These are the activations of a small neural network, seen along a few directions. Each row is one input.
Each table varies a few parts of the input and shows all the possible inputs, shuffled.
A made-up example of a description, with smaller parts first: one of 4 places along a line, together with either a single point or (one of 2 separate values, together with one of 5 places around a ring) or one of 11 places along a line.
Shared parts are said once, and a part with two or three values counts as separate values.

A family of inputs:
x1: [  0  30 -49  14  -2 -44 -36 -30  46  34 -69  41 -40  20  41   6 -37  17
  52]
x2: [-10 -28 -22  20  18  66 -17  23 -68  15 -18  -6   9 -27 -40 -35  61  35
  -7]
x3: [ 20  33 -18  14  53 -30 -43 -41  29  -2 -87   4 -19   3  -7  -7  57  27
 -12]
x4: [-37 -43   0  21  35  43  15   5 -41  22  26 -18  18  -7 -25 -35  74  42
  11]
x5: [ -1 -12  18 -24  50  31  -1  21 -88 -30  63  -9  18  -3   9 -34  51  17
   9]
x6: [-46  45 -33   3 -20 -15  26  61  46   3 -26   8 -17  13 -58  41 -63 -15
  30]
x7: [  4  -4  20  24  46 -27   4 -60   9  22 -53 -25  -3  18  30  10  65  20
 -32]
x8: [ 13 -18  70 -13 -22  22   5  29 -19 -51  70  -2   0   9 -25 -44 -19 -42
  -7]
x9: [ -6 -27  32 -14 -49  13  16 -10   8 -35  53   5   9 -27 -65 -47 -18  -8
 -11]
x10: [ 38  -3  -9 -14  -3 -40 -39 -20  23  26  -5  27  -5  -1  96  43 -51  -5
  17]
x11: [ 22 -29  61  -7 -32  14 -17  34   6 -38  58  11  26 -16 -43 -29 -30  -8
 -24]
x12: [ 16  -6 -25 -17 -20 -42 -10 -54  24  27 -16  25 -30 -21  73  36 -34  -9
  31]
x13: [ 26   8  14 -19  44 -40 -45 -34   2 -18 -19 -36  25   2  57   7  38   6
 -45]
x14: [-18 -32  -8 -24  22  16   0   4 -59   1  41 -22  14 -54 -29 -38  63  29
   2]
x15: [  7 -22   5 -24  36  22 -23  29 -56 -12  52 -12  49 -23  -5 -29  43  43
  -2]
x16: [-16  16 -25 -24 -40 -17  60  33  26  -9  35   5  -3 -20 -28  67 -51 -31
   6]
x17: [  6   4  -4 -24  31 -46 -15 -69   1 -11 -33 -33   0 -19  35  -4  57   0
 -37]
x18: [-31  13  -7  31 -29   3  74  45  43  19  17  -3   5  10 -20  64 -40 -30
  16]
x19: [ 23  21  26 -22  57 -27 -23 -46 -30 -31  -2 -36 -10  28  63   6  45 -15
 -39]
x20: [  0 -13  34  30 -61  57  -5  19  -6 -10 -10  14   4  -7 -75 -44 -14  -9
 -22]
x21: [ 24  14 -27  21  33  -5 -21 -54 -17   7 -88 -23  15  20  15 -16  53   6
 -39]
x22: [ -4  30  -4 -37 -16   0  58  57   3 -24  60   6  -2  37  12  55 -55 -52
   4]
x23: [  7  -7  -4  32 -14 -23   8 -41  39  58 -29   7 -32  16  73  34 -21   9
  35]
x24: [-23   0 -34   3  53  40 -24  23 -25  11  -9   7   0 -25 -66 -57  54  56
  15]
x25: [-28  14 -35  15 -53  17  39  54  11   4 -31 -15  -2  21 -30  48 -55 -31
   6]
x26: [ -7  11 -15 -30 -28 -18  27  58  25 -13  46   3  27  21  -3  65 -67 -24
  -3]
x27: [ 47  14   4 -23  13 -15  -5 -25   2  16  12  22 -35  13 104  29 -45 -27
  21]
x28: [-26 -28  52  37 -43  33  27  -1  24  -6  37   2  15   9 -58 -45  -2  -7
   0]
x29: [-17  13  35  20 -26  25 -18  24  31 -14  -5  35 -15 -17 -99 -55 -23  10
  -1]
x30: [ 16   3 -51  29 -31 -11 -19 -35  10  35 -69  17 -21  25  64  10 -35  -2
  24]
What do these inputs look like to the network? -> one of 5 places around a ring, together with one of 6 places along a line
Start at x19 and move only the place on the line of 6, one step at a time. The first step leads to x13. Which rows follow, in order? -> x17, x7, x21, x3
Start at x23 and move only the place on the ring of 5, one step at a time. The first step leads to x7. Which rows follow, in order? -> x4, x28, x18
Change only the place on the ring of 5 in x29. List by row number the other rows that result. -> x1, x3, x6, x24

A family of inputs:
x31: [  8   6  -5   9 -31 -46  31 -49  50  24 -25  -5 -16  27  72  57 -40 -35
   4]
x32: [ -10   -1   46   35    3   70  -23   28  -36  -31   -8   13  -13   -7
 -113  -99   42   14  -12]
x33: [ 28  -9  11 -30 -46 -22  -7  -5  18 -17  35  22   0 -10  42  24 -69 -27
   3]
x34: [ 20  17  28 -28  64  19 -14  30 -65 -47  35 -18   5  14   3 -21  47  -8
 -25]
x35: [ -9  15 -53  12  58 -48 -37 -64  30  47 -89 -10  -7  -9  33   7  59  54
   7]
x36: [ 27 -14   9  15  28 -22 -13 -75  -2  19 -40 -22   7  15  76   4  46   9
 -26]
x37: [ 30 -24  29 -28  28 -14 -44 -38 -22 -11  37   3   7 -23  41 -42  27  19
  -4]
x38: [-44 -18 -16   4 -28  23  49  62   6  25  58  10   9 -12 -38  22 -33   5
  43]
x39: [  1  18  11 -33 -10  -8  36  53   0 -40  52  -6  15  12  -4  54 -42 -38
 -16]
x40: [ -28   13   37   36  -51   46    6   71   24  -14   15   20  -14   18
 -111  -49  -48  -22   16]
x41: [-13  34 -80   3 -20 -58   4 -40  65  43 -89   1 -18   9  31  63 -38  -2
  16]
x42: [-10 -37 -17   5   6  60  12  27 -69   2  20  -8  26 -34 -34 -20  49  29
  -6]
What do these inputs look like to the network? -> one of 2 separate values, together with one of 6 places along a line
The inputs of x31 and x36 match in every part but the choice among 2 separate values. If x39 is changed in the same way as x31 into x36, which row does it become? -> x34
Change only the choice among 2 separate values in x37. List by row number the other rows that result. -> x33

A family of inputs:
x43: [   6   54  -48   14   53  -53    2  -68   32   17 -121  -39   -5   51
   47   52   44   -3  -41]
x44: [ 11  -1 -56 -25  93  15 -68 -13 -81  13 -35  -4   1 -36  20 -45  94  70
  11]
x45: [-27   4 -89  10 -41 -19  41  30  30  76 -17   7 -10  21  67  86 -78 -10
  69]
x46: [-22 -52  83  49 -29  87  39  -1 -36 -14  52  -1  11 -10 -99 -92  50   5
 -19]
x47: [ -11   29   33  -10  -72   12   -2   60   52  -46   30   37  -14    2
 -107  -26  -97  -38    3]
x48: [ 41 -21  77 -53   0 -39   3 -22  -4 -50  99  -4   0 -18  70  13 -15 -40
 -20]
x49: [ 32 -22  10  -5  60   8 -99 -52 -43  10 -19  24 -11 -34  29 -95  66  67
  16]
x50: [ -52  -39   35   44   14   85   67   48  -54   -6   39  -20   22  -27
 -110  -30   88   26  -18]
x51: [ 22  -5   7 -66  34 -28  24  26 -38 -40  85 -32  47  -1  62  63   4 -21
 -33]
x52: [   3  -17  -36   22  -88  -20   11  -19   52   61  -15   41  -28   10
   77   43 -109  -19   67]
x53: [ -37   51  -16  -15  -29   19   28  113   21  -40   20   12   -2   11
 -114   24  -66  -31    5]
x54: [  33   20    2   34    4  -66  -46 -103   67   18 -119  -21  -10   30
   59    6   19   -7  -40]
What do these inputs look like to the network? -> one of 2 separate values, together with either a single point or one of 5 places around a ring
The inputs of x50 and x46 match in every part but the choice among 2 separate values. If x53 is changed in the same way as x50 into x46, which row does it become? -> x47
Change only the choice among 2 separate values in x54. List by row number the other rows that result. -> x43

A family of inputs:
x55: [-23 -13  22   2 -40  25  29  54  11 -13  59  12  19 -15 -74 -13 -26  -3
   9]
x56: [ 16  -1   1   4 -23 -26  -8 -28  25  18 -16  16 -13  13  61  24 -39 -16
  13]
x57: [ 15 -26  24 -43  41  22   7  27 -74 -34  90 -13  29 -20  25   1  33   7
  -9]
x58: [-17 -20  26  12 -15  31   9  23  -4 -29  18 -10  21 -26 -91 -33  19   2
 -26]
x59: [ 21  -6 -26   0  14 -16 -44 -35  -3  30 -30   8  -9   3  64 -10   5  15
  19]
x60: [ -5  21 -26   3  -4 -28  18   0  25  15 -31  -1  -5  23  38  59 -26 -17
   5]
x61: [ 16  14  -7 -17 -16 -39 -22 -25  31  10 -12  20 -26   5  50  13 -48 -16
  25]
x62: [-13  19 -25   6  -7 -27  36 -11  26  21 -19 -15 -12  23  40  56 -21 -21
  10]
x63: [-16 -16  11  15  -6  52   2  46 -42  -8  22   9   3 -16 -62 -41  16  18
  11]
x64: [ 15   4 -25 -10  19 -23 -41 -39   2  20 -24  16 -25 -10  55 -13   0  19
  29]
x65: [  7  21 -11   8  25 -29  -2 -30  18   1 -56 -13   0  23  24  32  22  -2
 -25]
x66: [ 17 -15  39 -54   0   4  32  44 -38 -48 109  -7  25  -6  23  25 -20 -31
 -16]
x67: [ -5  36 -35 -18   4 -43   4   2  30   8 -26   5 -20  15  27  47 -36 -17
  16]
x68: [ 10  -6   4   7 -25 -27   9 -37  25  26  -5   4 -19  15  62  19 -32 -22
  17]
x69: [ 26   1  15  10   5 -25 -27 -58  19   1 -38   3  -9  11  49  -2   8   2
 -17]
x70: [-14  -9  47  14  -2  38  -1  30  -3 -25  26  -5  12  -8 -78 -48  18   1
 -21]
x71: [  2  18 -53  -2  34 -15 -13  -8  -4  26 -47 -11   1  11  40  24  15  18
  10]
x72: [ 17 -13 -15  10  12 -10 -27 -41  -4  30 -30  14 -11   0  64  -3  11  17
  18]
x73: [ -1  -3  38  19 -11  41   2  28 -15 -31  14   0  10  -9 -81 -44  17  -7
 -20]
x74: [ -6  28 -52 -12  38 -25 -14 -11   1  18 -39   0 -18  -1  32  22  13  19
  20]
x75: [-13 -10  24  11 -15  43  11  16 -15 -29  13  -4  18 -12 -87 -40  16  -4
 -28]
x76: [-11   6 -40  10  30 -13  17 -23  -4  36 -37 -15  -8  10  42  27  32  10
  14]
x77: [ 23  -5  20  10   4 -24  -6 -67  18  11 -31  -9 -12  13  49  -8  13  -4
 -13]
x78: [ -1  12 -42   8  33  -9   3 -14  -5  26 -48  -6   0   8  40  30  21  20
   8]
x79: [-23 -24  -6  10  -9  55  12  32 -42  -4  23   6  12 -21 -70 -35  16  20
   4]
x80: [-16 -10  38   9 -11  25   7  24   2 -23  31  -5  28 -21 -85 -40  23  10
 -21]
x81: [-23 -17  11   1 -49  32  32  55   6 -17  46   8  10 -24 -78  -5 -30 -11
   3]
x82: [  3  17  -8   9  24 -26  19 -40  18   8 -47 -27  -4  24  25  27  26  -4
 -21]
x83: [ 10  30 -23  -1  25 -33 -18 -24  19  -1 -53 -20   0  25  25  26  14  -1
 -24]
x84: [ 26  14   7 -12  12 -41 -40 -52  24  -3 -36   9 -21   4  39 -13  -1  -2
  -5]
x85: [-20 -12   7   5 -45  43  33  46  -7 -19  42  13   9  -7 -75 -12 -34 -17
   1]
x86: [-32 -28  11   9  -3  36   6  41 -25  -1  39   4  22 -24 -67 -38  21  34
  12]
x87: [ 20   9 -11  -5 -24 -29 -24 -21  27  16 -13   9 -13  16  62  18 -49 -15
  14]
x88: [ -2  31 -38  -5  -5 -32   3   6  27  14 -28  -8  -6  26  39  53 -37 -17
   6]
x89: [ 30   9   5   0   5 -31 -43 -51  20   2 -38  -3  -7  15  49  -9   1  -1
 -16]
x90: [ 11 -19 -13  13  11 -11 -10 -51  -5  39 -20   2 -17   1  65  -8  19  11
  23]
x91: [-19 -18  17  11   2  52   1  45 -28   5  37   9   5 -20 -61 -40  18  25
  11]
x92: [-13  -5  24  10 -41  40  23  60  -7 -23  41  15   0  -2 -67 -19 -32 -18
   9]
x93: [-26 -28  -2   6 -13  44  11  41 -30  -2  27   2  13 -38 -73 -28  20  26
   5]
x94: [  6  36 -20 -13  32 -43 -16 -26  22  -5 -50  -8 -15  14  15  21  12  -2
 -14]
x95: [-16  -7  30   6 -34  40  22  60   8 -10  55  15   2  -6 -66 -17 -31 -12
   9]
x96: [ 25 -14  54 -43  30   1   8  13 -48 -59  82 -21  34 -13  10  -5  32 -14
 -48]
The inputs of x71 and x83 match in every part but one. If x76 is changed in the same way as x71 into x83, which row does it become? -> x82
The inputs of x57 and x96 match in every part but one. If x79 is changed in the same way as x57 into x96, which row does it become? -> x75
What do these inputs look like to the network? -> one of 3 separate values, together with either a single point or one of 5 places around a ring or (one of 2 separate values, together with one of 4 places along a line)
Change only the choice among 2 separate values in x76. List by row number the other rows that result. -> x90
Change only the place on the line of 4 in x84. List by row number the other rows that result. -> x69, x77, x89
Change only the place on the ring of 5 in x75. List by row number the other rows that result. -> x58, x70, x73, x80
